Each row has a name. Each piece below is followed by the name of the row it came from, unless a question asks for something else. Each question is about the rows just above it.

Columns, left to right: Q J Y X N M
[111  75 153 121  90 132] = kufik
[156 198 120 152 122 127] = mego
[153 121 111  74 132  90] = koso
Put [ 75 132 153 111  90 121] back in order: which row is it?
kufik
Which row holds [121 111]?
koso

Columns, left to right: S K Z D B
[203 127 149  85 103] = Zesev
[100  63 137  99 139] = zogi
[116 121 110  35 138] = Lomon
[131 119 158 135 101] = zego
[129  99 154  90 132] = vubap
[110 109 101 123 147] = lofon
[165 174  85 115 118] = Niv
[147 108 101 110 123] = Fuza
[104 129 183 116  88] = Sel
[137 100  63  99 142] = zogak
[121 138 115  35 110] = kesu
Put [132 129  99 154  90] back in order: which row is it?
vubap
Which row holds these entries in another order? [121  35 138 116 110]
Lomon
Which column holds [ 85 101] top down?
Z
asked: [137 100  63  99]
zogak
Which row holds [115  35]?
kesu
The row with [121 138] is
kesu
[147 123 101 109 110] is which row reordered?
lofon

Columns, left to right: W E U A G C
[124  81 129  67 134  62] = mikiv
[111 145 124 134  62  67] = firar
[124  81 129  67 140 194] = fuv
[141 150 119 138 144 115] = sesa
[128 134  62 124  67  81] = veluv
asked: [ 67 134  62]
mikiv
Which row holds these entries in another order? [ 62 124 134  67 129  81]
mikiv

Columns, left to right: tav Nemir Reni Div Diz Datub mora Seta
[131 137 187 120 165 157 189 127]  Dogo
[148 129 150 133 203 145 152 123]  Metif
[109 155 150  93  85 155 152 112]  Reka
[148 129 150 133 203 145 124 129]  fak
[187 165 157 131 137 120  89 122]  vufol
[105  69  82 105  66  70  79 123]  ragim
The row with [ 69  82 105  66  70] is
ragim
The row with [131 137 187 120 165 157] is
Dogo

Columns, left to right: T L R V P
[ 87 121 158  71 102] -> mol
[158  71 102  86 121] -> mub
[136 140  66 180 134] -> pufu
[ 82 137  69  35  96] -> ran
[ 65 129 118  90  74] -> Pima
[ 55 124 126 104  94] -> muto
[126 105  55  94 124] -> busu
Which column holds [ 94 124] top down?
P
Put [ 55  94 104 124 126] back in order: which row is it?
muto
Which row holds these entries in another order? [102  71 158 121  87]
mol
Which column holds this, read top down? [ 90 104]
V

Columns, left to right: pozap vof fizev ralob
[186 129 196 170]  tutir
[ 56 148 181  71]  bafid
[171 150 168  73]  dozu
[172 116 119 130]  Ton
[ 74 164 183 146]  Mas
[129  74  44  85]  Gor
[ 71  34  97 144]  Bedar
[100 148 114 134]  gil
[129  74 169 147]  gizaz
[183  74 164  99]  zupa
[ 74 164 183] is in which row?
Mas
Which column holds this, read top down? [ 34 148]
vof
asked: [183  74 164]
zupa
asked: [164 183]
Mas
Which column holds [129 148 150 116 164] top down?
vof
Which column holds this, read top down? [ 97 114 169 164]
fizev

Columns, left to right: Laf tumif rik Fivo Purav zavo tez Manep vap
[181 118  94 113 124 112 152 132 145] = vuk
[126 111 159  94 100 132 190  97 139] = Nizog
[190 100  94 125 111 139 159 132  97] = kub
[125 113 142 172 154  97  98 169 145] = lomu
[123  98 175  97 111 111 184 118 154] = Kaben
[123  98 175  97 111 111 184 118  94] = zuk
asked: [184 118  94]
zuk
Which column holds [111 100] top down?
tumif
asked: [159  94 100 132 190]
Nizog
Which row holds these entries in another order? [132 100  97 139 159 111 190  94 126]
Nizog
Which column holds this, read top down? [139  97 111 111]
zavo
[118 154 123  98 175  97 111 111 184] is which row reordered?
Kaben

Columns, left to right: Guse Viz duta Dod Pipet
[133 147 211 159 127]  Pese
[117 115 157 116 155]  Dupo
[ 90  38 105  99 150]  sobe
[141 117 114 109 139]  Debe
[151 163  48 102 101]  par
[124 121 145 113 109]  kuzis
[149 132 144 126 189]  Safak
[123 149 184 165 118]  mog
[112  58 129 100 135]  bufu
[124 150  58 116  98]  Rubez
[146 122 153 136 173]  tomad
[114 162 194 161 121]  nese
asked: [141 117 114]
Debe
[ 38 117] is in which column, read top down?
Viz
Where do [184 165] appear?
mog

Columns, left to right: zav bezip taket Kop
[143 154 156 119] = Bosa
[143 154 156 112] = Puni
[113 127  94 132] = Luv
[154  80 156  98] = Fufi
[122 146 127 158] = tiser
[120 147 126 159] = dut
[159 126 120 146] = Zipez
[146 119 156 154] = fub
Where do [147 126 159] appear?
dut
asked: [156 112]
Puni
Which row holds these entries in another order? [ 80 156  98 154]
Fufi
Put [ 98  80 154 156] back in order: which row is it?
Fufi
asked: [156 119]
Bosa
asked: [154 156 119]
Bosa
Which row holds these entries in another order? [120 126 147 159]
dut

Columns, left to right: duva losi navi veg sukez
[ 62 122 110  92 112] -> varor
[ 62 122 110 184 112] -> Viso
[ 73 121 117  90 115] -> sek
[145 123 122 132 119] -> birer
[145 123 122  92 112] -> Sisun
[121  90  73 115 116] -> Zuto
[119 132 122 123 145] is which row reordered?
birer
Which column holds [110 117] top down?
navi
Which row holds these entries in another order? [117  90  73 121 115]
sek

Columns, left to right: viv gadu vebe zaruk zabas mosu vum Gok
[100 120 162  80 137  82 114 140] -> Koz
[184 136 184  41 136 109 115 133] -> movin
[131 141 164  81 136 108 126 117] -> gur
[114 122 185  67 149  87 106 133] -> zef
[110 137 140 115 121 157 133 134] -> tef
[ 94 123 127 118 114 143 140 140] -> gime
[123 154 133 169 129 138 142 127] -> Nabif
[128 133 140 127 114 118 143 130] -> gara
[ 81 119 123 138 135 149 120 160] -> muvev
[133 130 128 118 139 114 127 143] -> lapok
[131 118 108 141 126 136  81 164] -> kadag
Which row holds these entries in another order? [130 143 118 114 127 140 133 128]
gara
[137 140] is in which row?
tef
Which row holds these entries in another order? [117 131 141 164  81 136 108 126]
gur
Which column holds this, read top down? [114 115 126 106 133 140 142 143 120]
vum
Which row holds these entries in another order? [108 126 117 131 141 164  81 136]
gur
asked: [123 154 133 169 129 138]
Nabif
asked: [127 118 114 143 140]
gime

Columns, left to right: befek luvof Lako Pomuf pirum sis
[217 166 129  96  90 110] = sorab
[107 109 154 105 117 123] = vunun
[119 161 166 123 153  55] = solam
[105 120  90  99 117 123] = borav
[138 117 141 136 166 109] = lakod
Which column holds this, read top down? [ 96 105]
Pomuf
Which row holds these entries in another order? [ 55 119 123 153 161 166]
solam
asked: [119 161]
solam
[123  55] is in which column, read top down?
sis
[105 117] is in which row?
vunun

Columns, left to right: tori Vomoz golo Parep Nol Luk nani reluf pigiz Baza
[ 93  80 127 150 118 130 113 160 162 120] = teso
[156 171 124 143  84  90 132 118 134 142] = Manuv
[133 129 203 150 132 127 135 126 102 139] = Zomo
[120 142 151 142  88  98 123 121 115 117] = vive
[132 126 145 138 116 112 151 131 109 140] = Gazav
[121 124  88 120 152 117 115 142 142 151] = dored
[143 147 151 113 160 162 118 100 100 125] = Nogo
[ 99  71 194 147 131 152  96 171 138 159] = fulid
[121 124  88 120  98 117 115 142 142 151] = nor
[112 137 150 137 141  96 112 113 141  65] = Mez
asked: [121 124  88 120  98 117 115 142 142 151]
nor
Which row holds these entries in another order? [151 121 124  88 120  98 117 115 142 142]
nor
asked: [133 129]
Zomo

Columns, left to right: gifon tude ferep levo zemor tek zez zofa solib zuti
[123 125 121 141 123 102 137 122 146 114] = tum
[126 132 123 150 102 135 125 120 142 131] = garo
[154 135 123 132 125 150 102  97 155 129] = gefis
[124 195 127 130 122 136 137 112 122 156] = Teke
[135 123 132 125 150 102] is in which row?
gefis
Put [141 114 122 102 123 123 137 125 146 121] back in order: which row is it?
tum

Columns, left to right: rafo zoter ler pes ful kod dafo zalut
[ 87 116  71 142 131 109 131 185]  Tuvo
[117 136 160 101 181 128 148 112]  rolu
[148 176 136 102 141  61  98 137]  vep
[136 139 130 146 110 140 115 125]  mifi
[142 133 128 106 117 120 129 127]  nobez
[ 97 138  91 117 144 109  79 150]  faza
[ 91  97 144 117  80 138 150 109]  sab
[129 131 172 130 118  96 111 114]  zotuf
[138 135 106 144 135 127 126 128]  vize
Put [ 80  91  97 109 117 138 144 150] back in order: which row is it?
sab
[ 80 138 150] is in which row?
sab

